[-8.48 -7.58  6.84  7.07] : k_259
[ 7.07 -8.48  6.85 -7.59] : k_307
[-7.58  7.07 -8.48  6.85] : k_722
perm: [-7.59  7.07 -8.48  6.85]
k_307
perm: [ 7.07  6.84 -7.58 -8.48]
k_259
perm: [ 6.85 -8.48  7.07 -7.58]
k_722
perm: [-7.58 -8.48  7.07  6.85]
k_722

[-7.18  8.17  7.64 -2.14] -> k_781
[-3.98 -7.98 -7.86  7.16] -> k_88
[-7.86  7.15 -7.98 -3.98] -> k_259
[-7.86 -7.98  7.15 -3.97] -> k_665
[ 7.66  6.77  7.10 -7.42] -> k_837
[-1.00 -7.62 -6.85  3.80] -> k_732
perm: [ 7.16 -7.86 -7.98 -3.98]
k_88
perm: [-7.62 -6.85 -1.00  3.80]
k_732
perm: [-3.98 -7.86  7.15 -7.98]
k_259

[-0.03 -8.78 -2.45  3.96 -1.26 -2.01 -0.81] -> k_732
[ 3.61  2.65  0.04  3.58  0.08 -0.19  1.21] -> k_837
[-1.54  2.32 -6.12  0.82 -0.28 -0.02  1.40] -> k_307
[-2.57 -0.31 -0.28  7.11 -0.25  5.26 -2.03] -> k_53
[ 0.89  0.35  2.13  0.26  0.91  0.16 -1.97] -> k_928
[ 0.00  1.76  1.84 -1.44 -1.72 -1.18 -4.62] -> k_88
[-2.01 -0.03 -2.45 -8.78  3.96 -0.81 -1.27] -> k_775
[ 7.12 -0.31 -2.57 -0.28  5.26 -0.25 -2.03] -> k_722
[ 1.87  0.42 -0.01 -7.93 -1.32 -0.97 -2.26] -> k_259
[ 0.26 -0.96 -0.12 -5.19 -0.40  0.83  0.25] -> k_567
[ 0.91  2.13  0.90 -1.97  0.16  0.26  0.35] -> k_781
perm: [ 3.96 -2.45 -0.03 -2.01 -1.26 -0.81 -8.78]
k_732
perm: [-1.27 -0.81  3.96 -8.78 -2.45 -0.03 -2.01]
k_775
perm: [-2.03 -2.57 -0.31 -0.28  7.11 -0.25  5.26]
k_53
perm: [-8.78 -2.45 -2.01 -1.26 -0.81 -0.03  3.96]
k_732
perm: [-2.03 -0.25  5.26 -0.28 -2.57 -0.31  7.12]
k_722
perm: [ 0.35  0.26  0.16 -1.97  0.90  2.13  0.91]
k_781
perm: [ 0.25 -0.96  0.83 -0.12  0.26 -5.19 -0.40]
k_567

[-3.94  0.12 -0.34 -5.51  7.32 -1.11  7.81  1.43 -5.73 -3.00 -7.57 -6.91
 -1.74  1.01 -3.35  0.84 -5.67 -1.73  0.21 -7.53 -6.69  0.17 -5.61 -5.78] -> k_307
[-1.18 -2.09 -1.78 -1.57  1.08  3.88  0.87 -1.42 -1.53  2.09  1.64  1.84
 -3.90 -1.81  1.90 -2.08 -1.54 -3.87 -2.14  1.60  1.87 -1.97 -1.54 -1.54] -> k_88
[-3.94  0.12 -0.34 -5.51 -2.75 -1.11  7.81  1.43 -5.73 -3.00 -7.57 -6.91
 -1.74  1.01 -3.35  0.84 -5.67 -1.73  0.21 -7.53 -6.69  0.17 -5.61 -5.78] -> k_775
[-1.55 -1.97  1.08 -1.53 -3.90 -2.08  2.09 -1.54 -2.09 -1.18 -1.42 -1.81
  1.87  3.88 -1.78 -1.57 -3.87  1.60  1.84 -2.14  1.64  1.90  0.87 -1.54] -> k_732
[ 1.43  0.84  7.81  0.12 -1.11 -5.73  1.01 -6.91 -6.69 -3.35 -5.78 -0.34
 -2.75 -5.61 -7.53 -1.73 -7.57 -5.67 -3.94 -5.51  0.21  0.17 -2.99 -1.74] -> k_567
perm: [ 0.17 -5.61 -5.78 -3.94  0.12 -0.34 -5.51 -2.75 -1.11  7.81  1.43 -5.73
 -3.00 -7.57 -6.91 -1.74  1.01 -3.35  0.84 -5.67 -1.73  0.21 -7.53 -6.69]
k_775
perm: [-1.53  2.09  1.64  1.84 -3.90 -1.81  1.90 -2.08 -1.54 -3.87 -2.14  1.60
  1.87 -1.97 -1.54 -1.54 -1.18 -2.09 -1.78 -1.57  1.08  3.88  0.87 -1.42]
k_88
perm: [-7.57 -7.53 -6.91 -6.69 -5.78 -5.73 -5.67 -5.61 -5.51 -3.94 -3.35 -2.99
 -2.75 -1.74 -1.73 -1.11 -0.34  0.12  0.17  0.21  0.84  1.01  1.43  7.81]
k_567

[-1.42 -1.80  1.00 -1.34 -1.64  0.11] : k_722
[-1.34 -1.41 -1.80  0.09 -1.64  1.00] : k_88
[-1.64 -1.80  0.10  1.00 -1.42 -1.34] : k_928
perm: [-1.41 -1.80  0.09 -1.64  1.00 -1.34]
k_88
perm: [ 1.00 -1.34 -1.41 -1.80  0.09 -1.64]
k_88
perm: [-1.80 -1.64 -1.42 -1.34  0.11  1.00]
k_722
perm: [-1.80 -1.64 -1.42 -1.34  0.10  1.00]
k_928
perm: [ 0.11 -1.64 -1.34  1.00 -1.80 -1.42]
k_722

